A small network was shown many inputs. Here are its activations along a few directions, one row for each input.
Each table varies a few parts of the input and shows all the possible inputs, shuffled.
Descriptions start from the smaller parts, as in this example, which fits no table here: one of 6 places along a line, together with either a single point or (one of 2 separate values, together with one of 5 places around a ring) or one of 11 places around a ring.
Shared parts are said once, and a part with two or three values counts as separate values.

Other details of the inputs shift rows strongly along two fixed directions, in all tables alike. That doesn't count.

A family of inputs:
row 1: [  2   5  -4  -4  12   0   1  -7 -11   9  -8]
row 2: [  3   7  -2  -4  12   2   3 -10  -8   8  -8]
row 3: [ 1  1  3  1 -6  3 -4  9  0 -2  3]
row 4: [-2  0  1  1 -3  2 -5  9  3 -5  3]
row 5: [ 0  1  4 -1 -6  1 -2  7 -2 -6  5]
row 6: [-3 -3  1  2 -6 -3 -3  2  3 -5 -1]
row 7: [  2   6  -5  -6  11   0   1  -6  -8  10 -10]
row 8: [-2 -4 -1  3 -7  1 -2  0  4 -5  2]
row 9: [ 60 -14  -2  13  21 -53  14   6  39  27  33]
row 10: [-4 -3  2  3 -7  0  3  2  3 -2  2]
row 11: [-4 -1  2  5 -7  0  1  0  3 -2  3]
row 12: [-3 -3  1  3 -6 -3 -3  2  2 -5  0]
row 13: [-4 -2  2  3 -7  0  3  1  3 -3  2]
row 14: [-2 -6 -1  2 -6  1  0  1  3 -6  1]
row 15: [ 1  2  5  1 -5  6 -2  6  3 -3  4]
row 16: [ 0 -2  6  2 -7  2  1  1  3 -4 -1]
row 17: [ -1   4  -7  -5  15  -1   2  -6  -7   6 -10]
row 18: [ 0 11 -6 -7 14  2  4 -4 -8  7  0]
row 19: [-4 -5  1  2 -5 -2 -1  4  2 -5 -1]
row 20: [-1 -2  3  2 -9 -1 -2  2  1 -3 -1]
row 21: [-2 -5 -1  2 -6  1 -1  0  4 -5  1]
row 22: [-4 -2  3  5 -6  0  1  0  1 -3  4]
row 23: [ 0 -3  4  3 -8 -1 -2  2 -1 -3  0]
row 24: [-1 -1 -1  2 -4  5 -4  6  4 -5  6]
row 25: [-1 -1  7 -2 -5  5 -2  5  3 -3  5]
row 26: [-3 -4  1  2 -5 -2 -2  3  3 -6 -1]
row 27: [-4 -3  3 -2 -2  1 -5  7  3 -4  5]
row 28: [ 0 11 -7 -4 14  5  2 -2 -6 10 -2]
row 29: [ 0 -1  5  2 -8  1  0  0  3 -3  0]
row 30: [ 3  7 -3 -4 12  2  3 -9 -7  8 -8]
row 31: [-1  5 -7 -5 14 -1  0 -6 -6  7 -9]
row 32: [ 3  5 -3 -5 13  3  6 -7 -7  8 -9]
row 33: [  1   4 -10  -5  13   2   1  -9  -5   7  -7]
row 34: [  1   3  -8  -3  14   2   1 -10  -8   7  -5]
row 35: [-4 -1  2  3 -7  0  2  1  4 -3  2]
row 36: [-2 -6 -1  2 -6  2  0  1  3 -5  1]
row 37: [-3 -5  3  4 -4 -2 -3  2  0 -6  1]
row 38: [-2 -4 -1  4 -7  1 -2 -1  3 -5  2]
row 39: [-3 -4  2  3 -5 -3 -4  2  1 -5  0]
row 40: [-3 -3  0 -2 -3  4 -4  5  4 -4  7]
row 41: [-1 -1 -1  0 -4  3 -2  4  1 -8  8]
row 42: [-2 -5  0  4 -6  1 -2 -1  2 -5  3]
row 43: [ 0 -3  7  4 -7  2  0 -1  1 -4  1]
row 44: [-4  0  2  4 -8  0  1  0  4 -2  2]
row 45: [-1 -5  3  1 -8  0  1  4  0 -3 -1]
row 46: [-3  0  1 -1 -3 -1 -3  7  0 -8  5]
row 47: [-5  0  4 -1 -4  3 -1  5  4 -2  8]
row 48: [ 4 11 -3 -8 14  4  3 -5 -8  5 -3]
row 49: [-1 -2  5 -3 -5  2 -4  7  0 -2  5]
row 50: [  2   5  -5  -6  12   0   3  -6  -9   8 -10]
row 51: [-4 -1  3  5 -7  0  1  0  2 -2  3]
row 52: [ 0 -3  4  2 -8 -1 -2  2 -1 -3  0]
row 53: [ 3  7 -3 -5 11  3  3 -9 -6  9 -9]
row 54: [  2   6  -5  -6  11   0   2  -6  -8   9 -10]
row 55: [  3   6  -3  -5  13   3   5  -8  -6   8 -10]
Description of these inputs: one of 5 places around a ring, together with either one of 3 separate values or one of 8 places along a line.
Changing only the place on the ring of 5 turns row 9 into row 31. The same change can be made to row 10. Which row results? -> row 19
Changing only the place on the ring of 5 turns row 45 into row 36. The same change can be made to row 54. Which row results? -> row 21
A walk changes only the place on the line of 8. It starts at row 43 and steps to row 2. List the rest of the walk in order. -> row 30, row 29, row 53, row 16, row 55, row 32
Change only the choice among 3 separate values in row 28. List by row number the other rows that result. -> row 18, row 47
Change only the choice among 3 separate values in row 4. List by row number the other rows that result. -> row 27, row 46

A family of inputs:
row 56: [ 3  4  4 -4  3  2  1  4 -3  5 -1]
row 57: [ 0  0  0  2  2 -4  3 -5 -4  2 -3]
row 58: [ -2 -14   8   5 -16  -5  -2   7   8 -11   5]
row 59: [ -2  -9   6   6 -14  -4  -7  12  10 -11   5]
row 60: [-3  3 -4  0  5  0 -2  0  0  4  3]
row 61: [ 0  3 -6 -2  4 -3 -3  3 -3  1  1]
row 62: [-1 -2 -1 -3  3 -2  3 -4  0  2 -2]
row 63: [ 0  1 -2  3  1 -4  1 -3 -2  4 -5]
row 64: [-60  14   3  -8 -29  54 -12 -11 -40 -29 -36]
row 65: [ 3 -1 -2 -3  2  2  1 -5  1  3 -3]
row 66: [ 1  0  0  2  2 -5 -2 -3 -3  4 -7]
row 67: [  1  -9   6   5 -15  -1  -9  10   6 -11  11]
row 68: [  0 -10   6   7 -19   2   1   5  11  -9   8]
row 69: [ -4  -8   6   8 -14  -1  -4  10  13  -9   8]
row 70: [ 0  1  1  1  2 -4  3 -7 -2  1 -3]
row 71: [ 5  1 -3 -2  5  2 -1  0 -1 -1 -2]
row 72: [-2  3 -4 -1  6  0  2  0 -2  1  6]
row 73: [-2 -3 -1 -1  4  0  4 -4  1  3 -1]
row 74: [ -1  -9   6   5 -14  -3  -2  10   8 -14   8]
row 75: [ 0  1 -4 -1  5 -1 -1  2  1  2 -3]
row 76: [-1  0  1  3  3 -3  3 -7 -2  3 -2]
row 77: [ 4  1 -3 -1  5  3 -1 -1  0  0 -1]
row 78: [ 0  0 -2 -2  6 -1  1  0 -1 -1 -1]
row 79: [-1  3 -2  4  1 -2  4 -5  0  4 -3]
row 80: [ -3  -7   4   7 -16  -3  -6  12   8  -9  11]
row 81: [ 5  6  4 -4  3  0  2  3 -4  2 -1]
row 82: [ 3  2 -4 -2  4  2 -3  0 -3  2  3]
row 83: [ 0 -3 -2 -2  3 -3 -1 -1 -1  4 -6]
row 84: [  0  -5  13   5 -17   2  -1  11   9  -5  10]
row 85: [ 0 -3 -2 -2  3 -2  3 -2 -2  2 -3]
row 86: [ 1 -3 -2 -3  3 -3  4 -2 -2  0 -4]
row 87: [ 0  3 -1  2  1 -4  1 -5  0  4 -5]
row 88: [-1  2 -1  3  2 -2  6 -6 -2  2 -1]
row 89: [ 2  4 -5 -1  4  4  0 -1 -1  2  6]
row 90: [ 1 -1 -4 -2  2 -3  2  0 -1  3 -6]
row 91: [ 3  1  1  3  1  1  1 -8 -1  4 -2]
row 92: [ 2  3 -3 -3  4  2 -3 -2 -1  1  4]
row 93: [-1  0 -3 -2  2 -2  1 -3  2  4 -4]
row 94: [ 4  4  5 -4  4  0 -1  3 -4  3 -1]
row 95: [-1  1 -4 -2  5 -3 -5  2 -3  2  0]
row 96: [-1  3 -5  0  5  1  2  1  3  2 -1]
row 97: [ 4  3  5 -4  3  1 -1  4 -4  5 -2]
row 98: [ 3  7  5 -5  3  1  2  1 -2  3  1]
row 99: [ 1  2 -5 -2  5 -2 -1  2  0  0 -4]
row 100: [-1  1 -2 -3  6 -1  1 -2  1 -1  0]
row 101: [ 2 -2 -1 -1  2  3  2 -5  1  4 -2]
row 102: [ -5  -5   3   8 -16  -2  -3  11  10  -9  13]
row 103: [ 2  6  3 -3  2  4  4  2 -1  6  1]
row 104: [-1  0 -4  0  2  0  4 -2  2  5 -3]
row 105: [-1  2 -3 -1  6  1  4 -1  1  0  1]
row 106: [ 2  6  5 -3  4  3  2  1 -1  5  2]
row 107: [  1  -2  12   5 -17   1   2  11   8  -8  12]
row 108: [-1  2 -1  4  2 -3  1 -5  0  5 -4]
row 109: [-1  0 -2 -3  6 -3 -3  1 -4  0  2]
row 110: [ 5  5  3 -4  2  1  2  4 -4  4 -2]
row 111: [-2  0 -1 -1  7  1  1 -2  1  1  1]
row 112: [ 3  5  4 -5  2  2  1  2 -1  5  0]
row 113: [ 5 -1  1  2  1 -2 -2 -6 -4  2 -5]
row 114: [  3 -11   6   5 -19  -1  -2   7   8 -11   5]
row 115: [ 1  2 -3 -1  5  4 -2 -2 -1  3  5]
row 116: [ 0 -2 -3 -1  2 -2  1 -1  0  4 -5]
row 117: [-2  4 -5 -2  4 -2 -3  0  0  3  2]
row 118: [ 4  1  0  2  1  0  1 -6 -3  3 -4]
row 119: [ 3  2 -2 -3  5  3 -1 -3  2  0 -1]
row 120: [-1 -1 -3 -1  3  0  6 -4  0  2 -1]
row 121: [ 4  5  4 -3  3  1  2  3 -4  4  0]
row 122: [ 0  2 -4 -3  5 -3 -1  1 -4 -1  3]
row 123: [ 1  2 -2  2  1 -5  1 -3 -3  2 -6]
row 124: [  0  -9   7   7 -15   3  -4   7  12 -11  10]
row 125: [ 3  2 -4 -1  5  5  2 -2  2  0  1]
row 126: [ 4 -2 -2 -2  2  2  1 -3 -1  3 -3]
row 127: [ 4 -1 -1 -2  6  2 -4 -1 -1  0 -3]
row 128: [ 3  3 -1  3  1  1  4 -7 -1  3 -1]
row 129: [ 2  0  0  1  2 -5  3 -4 -5  0 -4]
row 130: [-1  1 -3 -2  6 -2 -1  1 -4  1  4]
row 131: [  2  -7   4   5 -16   0  -6  10   6 -12  12]
row 132: [-2 -1 -3  0  3  0  2 -3  2  6 -3]
row 133: [ 4  2  0  1  1 -1  1 -8 -1  2 -3]
row 134: [ 1 -1 -1 -3  7 -2 -2  0 -2 -1 -2]
row 135: [ 4 -4 -1 -2  2  1 -1 -3 -2  2 -5]
row 136: [-1  2 -4 -2  5 -1 -1  0  3  1 -2]
row 137: [ 1 -1  1  1  3 -5  0 -5 -5  1 -5]
row 138: [-3  2 -3 -1  6  0  0 -1 -2  2  5]
row 139: [-2  3 -3 -3  5 -2 -1 -1 -2  0  4]
What do these inputs look like to the network? -> one of 6 places along a line, together with either one of 2 separate values or (one of 3 separate values, together with one of 4 places along a line)
Changing only the place on the line of 6 turns row 98 into row 94. The same change can be made to row 139. Which row results? -> row 109
Changing only the place on the line of 6 turns row 104 into row 90. The same change can be made to row 128. Which row results? -> row 64
Change only the choice among 3 separate values in row 60. List by row number the other rows that result. -> row 115, row 138
Change only the choice among 3 separate values in row 127. List by row number the other rows that result. -> row 59, row 134
Change only the choice among 2 separate values in row 107. List by row number the other rows that result. -> row 103
